Each row below holds a small network's activations on one input, seen along a few directions.
In each table, some parts of the input vary, and every possible input appears once, in random order.
A made-up example of a description, with smaller parts first: one of 5 places around a ring, together with either a single point or one of 9 places along a line or (one of 3 separate values, together with one of 4 places along a line).
Shared parts are said once, and a part with two or three values counts as separate values.
(in the rows, 128 means zero)

Other details of the inputs vary at random and push rows far along three fixed directions, the same in every table; ignore that.

Table:
x1: [196  93 120  73 153 111 241 169 119 135 141 128 137 124]
x2: [125 140 122 117 137 122 106 129 101 141 126 168 147  93]
x3: [167 104 101 106 119 107 145 144 183 133 131 137  89 104]
x4: [158 121  94 109 131  89 136 158 162 121 131 123 105  99]
x5: [112 123 141 138 119 148  96 120  90 150 123 169 148 121]
x6: [102 128 137 141 129 151  90 115  89 160 126 172 146 107]
x7: [138 108 103 132 131 115 125 143 160 136 133 122  89 112]
x8: [122 126 130 112 131 138  85 113 127 142 141 169 146  98]
x9: [ 94 150 148 150 120 146 127 110 128 116 112  94 124 173]
x10: [ 98 153 123 157 126 130  62 103 121 137 115 157 141 114]
x11: [117 132 146 130 113 149 105 110 102 149 120 168 154 121]
x12: [167 108 142  87 158 119 209 143  39 140 140 173 196 105]
x13: [117 138 129 131 118 129 101 114 160 114 133 101 112 142]
x14: [147 113 110 121 121 121 132 140 164 128 130 130  88 119]
x15: [158  96  95 119 130 106 137 156 170 139 136 127  90  97]
x16: [107 141 154 140 123 144 143 119 109 104 134  83 150 182]
x17: [148 109 117  94 143 124 115 130 126 145 150 183 140  93]
x18: [133 121 109 115 134 119 110 128 175 117 144 116  99 120]
x19: [112 140 144 134 126 136  93 107 115 146 122 170 145 123]
x20: [142 129 113 108 127 109  93 138 122 148 127 177 141  71]
x21: [126 143 112 148 129 114 110 125 152 118 121 106 118 124]
x22: [121 120 143 129 140 152 128 127  70 157 129 161 164 109]
x23: [131 135 130 129 125 121 128 124 163 124 127 109 111 127]
x24: [150 112 125  95 128 121 110 125 125 149 144 186 146  95]
x25: [106 128 141 142 124 151  91 115  91 150 123 169 141 123]
x26: [ 96 148 152 155 110 146 127 114 127 114 112  90 134 177]
x27: [134 131 161 124 145 139 209 139  82 117 132  92 170 173]
x28: [156 124 140 121 166 129 243 158  53 112 134  87 189 166]
x29: [148 125 118 114 134 112 141 132 169 128 132 124 103 114]
x30: [118 121 132 117 128 134  86 117 119 139 141 175 153 113]
x31: [136 117 115 132 111 124 125 138 163 124 126 121  94 129]
x32: [130 136 127 130 131 113 146 125 132 107 125  97 123 126]
x33: [133 125 146 117 130 131 125 121 105 148 128 176 161 114]
x34: [122 141 107 135 127 104 114 140 151 111 122 106 104 128]
x35: [142 125 116 122 135 102 144 131 139 113 128 119 115 117]
x36: [114 144 115 159 131 115 106 124 143 112 118 107 117 145]
x37: [100 145 142 142 124 140 120 112 129 105 132  87 124 174]
x38: [115 134 143 127 122 142 103 109 110 147 117 172 146 126]
x39: [167 112 105 102 124 115 152 141 177 132 133 128  92  99]
x40: [119 124 125 149 113 134 106 131 151 125 122 105 102 134]
x41: [130 121 125 121 131 126 133 134 149 112 144 101 126 141]
x42: [130 122 135 134 134 142 161 140 112 122 129  93 122 147]
x43: [157 119 107 115 127  93 143 136 164 116 132 115 108  97]
x44: [113 137 127 141 114 136 115 115 155 121 119 110 100 145]
x45: [127 129 131 124 131 126 141 126 135 112 139 104 122 158]
x46: [ 72 155 167 172 119 170 137 111  83 103 111  75 141 206]
x47: [111 153 118 141 122 116 101 131 144 113 119  99 115 124]
x48: [119 140 126 138 131 112 129 119 138 105 122 100 113 130]
x49: [100 143 149 156 115 155 132 120 117 110 117  87 122 171]
x50: [137 130 103 143 127 102 115 135 159 119 121 116 116 124]
x51: [114 127 137 133 127 152  96 116  95 152 125 169 139 111]
x52: [167  94 129 105 157 132 228 171  81 137 144 106 151 130]
x53: [131 125 115 132 114 123 123 125 169 124 123 120  91 135]
x54: [114 130 147 134 111 155  98 115  94 149 122 171 152 118]
x55: [ 97 150 149 151 116 146 126 111 131 114 112  90 127 170]
Description of these inputs: one of 5 places around a ring, together with either one of 3 separate values or one of 8 places along a line.
Q: The inputs of x35 and x48 match in every part but the place on the ring of 5. If x34 is changed in the same way as x35 into x48, which row does it become?
A: x2
Q: The inputs of x19 and x23 match in every part but the place on the ring of 5. If x53 is changed in the same way as x19 into x23, which row does it become?
A: x39
Q: Which other rows agree with x26 in the place on the ring of 5? List them by row number.
A: x11, x16, x20, x27, x28, x40, x41, x43, x52, x54
Q: Change only the choice among 3 separate values in x47. List by row number the other rows that result.
A: x21, x32

Table:
x56: [121 116 112 136 102 138  63 127 159 155 124 161  92  77]
x57: [142 134 120 130 137 101 179 152 150 100 127  67 122 151]
x58: [120 129 139 145 104 137 130 129 147 116 119  91 117 153]
x59: [149 128 129 112 140 122 205 132 159 103 129  75  95 160]
x60: [204  94  87  69 167  97 180 173 110 161 147 181 140  42]
x61: [139 127 130 107 130 118  89 118  91 165 128 217 181  62]
x62: [126 121 138 116 118 144 131 123 159 119 137 103 109 143]
x63: [144 135 118 134 143 103 194 153 138  88 129  56 130 173]
x64: [112 134 106 146 118 113  44 120 150 142 119 155 106  71]
x65: [112 125 131 130 127 134 121 119 151 110 142 107 114 175]
x66: [128 139 134 140 121 117 160 131 124 114 107 114 127 161]
x67: [122 121 133 145 110 134 120 129 161 120 126 101 111 160]
x68: [100 153 129 144 127 119  93 108 150  93 133  95 123 153]
x69: [ 63 173 164 165 107 150  96  88 110 101 104 103 132 193]
x70: [126 129 121 151 124 134 138 131 147 132 112 102  90 125]
x71: [131 134 124 118 135 109 132 124 150  99 141  94 120 136]
x72: [117 128 113 144 104 131  63 123 152 148 116 148  91  86]
x73: [165 112 132  99 177 125 238 172  45 134 142 116 175 119]
x74: [110 139 127 163 124 135 138 124 137 123 104  95  92 150]
x75: [104 147 141 137 107 139 100 107 160 110 123  91 104 148]
x76: [ 92 141 179 128 123 180 141 106  60 128 130 125 178 166]
x77: [136 138 145  98 155 135 159 126  71 132 142 148 184 125]
x78: [121 109 115 144 129 138 118 139 141 134 134 117 100 144]
x79: [168 121 134  82 175 124 226 150  68 115 154 120 180 139]
x80: [139 112 143 114 140 138 166 136  76 140 138 164 178 155]
x81: [108 122 130 155 113 149 112 134 141 127 123  94  95 144]
x82: [144 106 135 106 128 141 106 122  94 173 139 223 172  98]
x83: [205  93 101  66 153  86 182 157 114 150 146 189 161  55]
x84: [121 117 129 115 112 143  70 107 168 146 139 165 113 109]
x85: [137 105 124 140 138 140 189 161 134 113 136  58  97 172]
x86: [ 76 154 162 164 123 164 110 107  26 143  97 169 173 152]
x87: [150 121 121 100 138 113  98 122  85 162 136 231 188  62]
x88: [126 144 116 142 122 107 119 131 159 110 119  96 122 140]
x89: [178 109 102  86 129 107 157 134 206 134 139 128  73  85]
x90: [ 72 143 160 156 116 164  89  94 120 114 131 108 137 195]
x91: [115 142 119 123 118 113  60 105 168 127 132 146 114  91]
x92: [ 86 158 180 157 120 165 118  89  42 149  98 176 197 160]
x93: [180 106 102 101 116  99 150 151 185 133 130 128  92  90]
x94: [102 133 185 140 123 178 154 117  30 141 122 148 205 171]
x95: [126 136 127 142 102 126  85 106 164 148 110 160 111 103]
x96: [ 98 143 121 166 127 117 106 127 128 102 119  78 114 146]
x97: [112 135  95 148 118 107  25 115 159 139 123 173 105  69]
x98: [180 107  72 107 152  86 149 167 175 124 140 118  84  80]
x99: [141 135 129 110 150 112 189 146 144  95 143  60 119 154]
x100: [115 112 104 143 118 128  64 127 152 147 131 165  96 115]
Q: Describe the family of inputs behind these rows.
A: one of 3 separate values, together with either one of 6 places around a ring or one of 9 places along a line
Q: The inputs of x98 and x79 match in every part but the choice among 3 separate values. If x72 is changed in the same way as x98 into x79, which row does it become?
A: x75
Q: The inputs of x62 and x81 match in every part but the choice among 3 separate values. If x65 is changed in the same way as x62 into x81, which row does it become?
A: x100
Q: Change only the place on the line of 9 in x80. List by row number the other rows that result.
A: x58, x66, x67, x82, x92, x93, x94, x95
